Each row below holds a small network's activations on one input, seen along a few directions.
In each table, some parts of the input vary, and every possible input appears once, in random order.
Descriptions start from the smaller parts, as in this example, which fits no table here: values(3) and (point or line(11) or (line(4) and ring(5))).
Shared parts are said once, and a part with two or three values counts as separate values.
In the rows, zero is written as 128.

Other details of the inputs vary at random and push rows far along three fixed directions, the same in every table; ignore that.

Rows:
R1: [136  51 203  43  81 160 149  34 111 173 100]
R2: [115  58  92 157 172 172  95 162 124 166 139]
R3: [181 204  99 131  97  80 179 136 114 104 133]
R4: [108 167 132 157 168 110  97 177 186 101 131]
R5: [130  90  21 182 143 160 130 164  89 136  98]
R6: [125  72  79 143 160 187  75 147 124 145 124]
R7: [101  42 104 150 174 159 101 160 105 150 107]
R8: [106  63  83 151 141 196  83 148 117 135 111]
R9: [120  81  44 191 125 164 137 184  99 131 141]
R10: [ 59 139 182 115 170 134  66 118 157 123 136]
R11: [ 88 159 140 152 171 115 104 177 175  87 124]
R12: [124  53  95 142 160 173  91 159 128 149 131]
R13: [127  71  90 140 186 162  75 141 105 158 106]
R14: [168 153  63 164 114 122 155 148 117 124 123]
R15: [176 107  27 151 111 106 195 122  62 151 126]
R16: [150 226 104 142  97  65 185 127  97 120 190]
R17: [140 138 189  98  72 118 173 111 127 128 142]
R18: [ 88 205 157 133 149  84 120 139 173  68 125]
R19: [198 124 113 105  79  84 212 117  72 148 145]
R20: [137 159 159  94  95  81 176  87 104 115 126]
R21: [179 112  40 158  86 149 177 130  62 166 149]
R22: [149 168 160  90  89 103 163  84 128 139 157]
R23: [159 159 150  84  80 103 160  89 132 121 154]
R24: [ 96 126 153 117 173 126  68 126 189 117 109]
R25: [157 148 183  88  95  93 155 110 116 145 160]
R26: [157 141 165 107  73 103 181 119 135 110 117]
R27: [129  76 209  64 117 164  86  71 162 130  62]
R28: [ 94 200 142 155 183 125  69 162 157 110 157]
R29: [ 80 224 162 144 134 110 114 148 180  67 159]
R30: [158 108  47 165  71 159 184 131  61 153 136]
R31: [160 202  93 136 105  55 191 126  93 115 161]
R32: [ 95 193 128 191 167 109  96 159 192  96 144]
R33: [ 76 195 150 158 169 133  75 161 154  99 147]
R34: [105  69 208  60 126 149  91  65 169 134  70]
R35: [112  69 221  93 111 155 101  55 168 141  79]
R36: [146  40 221  41  82 144 142  63  98 179 110]
R37: [104 214 174 136 153 105 109 147 154  80 128]
R38: [130  59  84 140 184 147 105 162 128 148 109]
Description of these inputs: values(2) and (point or (values(3) and ring(6))).
Changing only the values(2) part turns R28 into R33. The same change can be made to R12. Which row results?
Answer: R9
Change only the values(3) part in R37. List by row number the other rows that result.
Answer: R7, R20
Change only the values(2) part in R37. List by row number the other rows that result.
Answer: R13

Rows:
R39: [ 99 175 196 109 127 136 102 128 173 103 145]
R40: [144 214 143 147 103  96 158 163 162  82 155]
R41: [129 208 146 155  99  95 171 163 157  79 151]
R42: [ 98  40  84 160 170 180  88 161 113 166 129]
R43: [178 141 170  76  78  94 169  70 130 130 111]
R44: [117 170 181 115 145 112  97 132 184  93 117]
R45: [ 97 178 160 127 147 122 100 116 178  92 111]
R46: [ 69  98 146 124 194 168  43 120 151 133 103]
R47: [ 85 105 138 134 198 151  49 150 151 147 140]
R48: [ 89 208  79 208 163 103 127 199 159  72 146]
R49: [174 115 114 100  44 123 204  73  62 161 143]
R50: [162 148  73 148  74  96 211 128  61 148 171]
R51: [122 182 180 113 161  87 106 161 172  92 131]
R52: [150 148  22 183 109 103 191 149  58 137 157]
R53: [168  62 202  38  58 146 155  34 113 147  71]
R54: [142 111 226  55  76 148 135  72 153 120  96]
R55: [147 112  20 185 111 117 185 143  80 135 125]
R56: [130  76 112 111 155 145  97 109 102 165 119]
R57: [134  17 108 112 145 189  91 123 102 185 120]
R58: [126  51  59 160 201 148  83 166  98 173 120]
Describe the family of inputs behind these rows.
Answer: values(2) or (values(3) and ring(6))
